These are the activations of a small neural network, seen along a few directions. Each row is one input.
In each table, some parts of the input vary, and every possible input appears once, in random order.
A made-up example of a description, with smaller parts first: line(6) and (point or line(11) or (values(2) and ring(8))).
Shared parts are said once, and a part with two or three values counts as separate values.
In the rows, zero is written as 128.

Other details of the inputs shift rows strongly along two fixed directions, in all tables alike. That doesn't count.
To show where, the next rows are all for the same input, with only those details redrawn:
[133 161 171  28  64 117 126 155 108 141   9 135]
[163  97  76 176 102 108 134 160 135 138 127 113]
[ 94 161 194  71 103 151 121 179 130 115  80 144]
[116 113 124 184 135 146 128 184 153 112 172 129]

A family of inputs:
row 1: [114 109 123 177 149 145 134 115 150 115 185 121]
row 2: [ 74 153 186 135 172 158 124 131 143  97 176 147]
row 3: [152 107  83 175 133  99 137  94 131 138 141 118]
row 4: [170  94  68 151 131 110 126 110 121 136 149 114]
row 5: [ 97 162 191  50 131 143 117 119 120 105  86 141]
row 6: [ 40 151 214 157 205 192 115 154 161  70 227 155]
row 7: [ 97 167 189  57 133 144 120 123 112 128 104 149]
row 8: [169 103  60 170 107  92 150  85 125 160 126  97]
row 9: [182  91  57 171  87  93 136 150 128 149 108 107]
row 10: [ 95 162 193  49 130 144 118 114 127 106  77 143]
row 11: [106 128 122 178 170 141 131 128 132 119 194 131]
row 12: [125 111 115 163 165 158 116 135 142 116 196 132]
row 13: [173 101  68 153  97  90 145  81 121 158 112 103]
row 14: [ 42 165 210 147 204 207 113 163 155  95 231 157]
row 15: [107 130 127 176 166 134 133 121 139 118 183 126]
row 16: [ 78 144 179 118 172 171 115 144 138  88 175 147]
row 17: [187  90  54 152 116  89 132  97 110 156 127 111]
row 18: [156  95  79 157 116 115 134  98 133 135 134 105]
row 19: [163  98  74 166 134 104 131 105 118 135 151 118]
row 20: [ 50 151 210 145 205 208 110 164 159  85 234 160]
row 21: [162 112  74 153 129 102 136 104 113 155 140 114]
row 22: [124 174 170  27  98 106 132  90 101 148  18 133]
row 23: [183 108  67 138 111  98 132  96 110 166 118 118]
row 24: [157 109  79 165 131 101 133 103 117 142 148 120]
row 25: [127 162 173  26  96 109 126  91 106 138  22 138]
- What is each input in this table made of? => point or (line(4) and line(6))
- A walk changes only the line(6) part. It starts at row 8 and steps to row 22. List the rest of the walk in order. => row 15, row 11, row 21, row 14
- A walk changes only the line(4) part. It starts at row 16 and steps to row 19. List the rest of the walk in order. => row 24, row 11
- A walk changes only the line(4) part. It starts at row 14 and steps to row 23. List the rest of the walk in order. => row 20, row 12

A family of inputs:
row 26: [213 104  72  81  78  70 129  83  92 179  67 114]
row 27: [ 68 139 190 114 160 164 132 124 147  95 153 124]
row 28: [ 87 149 189 115 157 169 116 136 119 106 167 159]
row 29: [184  73  17 212 133 104 145  99 110 152 179  96]
row 30: [153 139 130  63  52 117 128 139 120 152  29 125]
row 31: [ 82 156 191 119 151 154 125 125 140  89 163 153]
row 32: [ 76 158 186 118 156 155 109 129 128 100 165 151]
row 33: [114  85  99 222 142 150 128 180 167 108 212 129]
row 34: [ 79 135 202 120 156 156 121 123 146  94 155 143]
row 35: [162 149 132  72  54 124 126 138 121 158  29 114]
row 36: [153 155 127  61  98  97 133  87 113 143  35 134]
row 37: [174  94  39 243 118  71 164 124 130 184 167 101]
row 38: [ 77 142 191 122 172 162 121 127 159 100 142 144]
row 39: [151 128 128  55  62  95 129 148 105 143  25 133]
row 40: [147 156 122  60 104  98 117  91 101 154  37 131]
row 41: [ 83 144 182 124 147 159 119 199 140  88 147 145]
row 42: [158 148 124  56 104 112 124  98  91 160  39 139]
row 43: [192  68  19 197 135  98 141 104 127 160 189  89]
row 44: [127 101 100 228 172 138 125 198 153  94 215 117]
row 45: [ 94 151 181 101 176 170 112 145 147 120 163 152]
row 46: [ 71 160 180 113 156 162 136 126 141  90 161 134]
row 47: [172  82  14 215 132  90 137  93 119 147 177  88]
- What is each input in this table made of? => point or line(6) or (values(3) and line(5))

A family of inputs:
row 48: [125 133 139 110 113 127 130 119 127 123  96 127]
row 49: [133 115 115 142 129 132 127 119 143 129 130 117]
row 50: [120 149 160  91 132 135 122 120 120 129 118 144]
row 51: [123 129 138 109 106 118 131 121 121 119 100 126]
row 52: [109 151 163 101 126 134 129 131 130 113 104 135]
row 53: [107 126 125 165 171 144 126 142 126 115 194 129]
row 54: [162 106  81 157  96 112 142 133 132 160 123 108]
row 55: [159 106  83 157 108  91 136 114 122 131 118 112]
row 56: [114 154 162  84 134 130 124 127 120 128  97 146]
row 57: [120 149 164  86 137 126 120 124 112 133 106 145]
row 58: [162  96  82 157 110 106 137 110 135 136 118 103]
row 59: [116 142 161  85 124 142 123 118 132 128 104 133]
row 60: [110 155 161  88 131 129 123 132 126 125  88 141]
row 61: [187  82  69 137 109 116 110 162 124 126 122 122]
row 62: [166 104  77 153 113 104 132 103 129 144 114 114]
row 63: [163 118  81 160 102 104 139 135 121 159 122 115]
row 64: [ 86 132 152 182 179 164 120 148 159  97 205 140]
row 65: [131 123 117 150 135 114 133 132 130 121 126 125]
row 66: [ 84 129 146 168 178 171 122 143 140  99 222 133]
row 67: [111 157 158  75 127 137 124 124 106 126 110 134]
row 68: [105 130 138 168 170 152 122 135 146 110 189 139]
row 69: [161 112  79 160  97 109 138 132 124 160 121 114]
row 70: [128 137 139  98 121 131 124 112 122 134 102 136]
row 71: [129 110 120 142 115 121 136 125 139 118 132 115]
row 72: [136 131 136 101 121 128 124 108 116 139 111 137]
row 73: [135 131 115 153 122 118 134 153 124 149 131 126]
row 74: [108 147 163  93 118 117 129 136 119 115  90 136]
row 75: [118 138 161  88 127 143 124 118 129 131 120 135]
row 76: [104 120 128 156 161 159 130 136 139 111 198 123]
- What is each input in this table made of? => point or (line(4) and (point or line(6)))
- Which other rows does row 62 become when the line(6) part takes its other values? List them by row number. => row 48, row 51, row 66, row 70, row 72
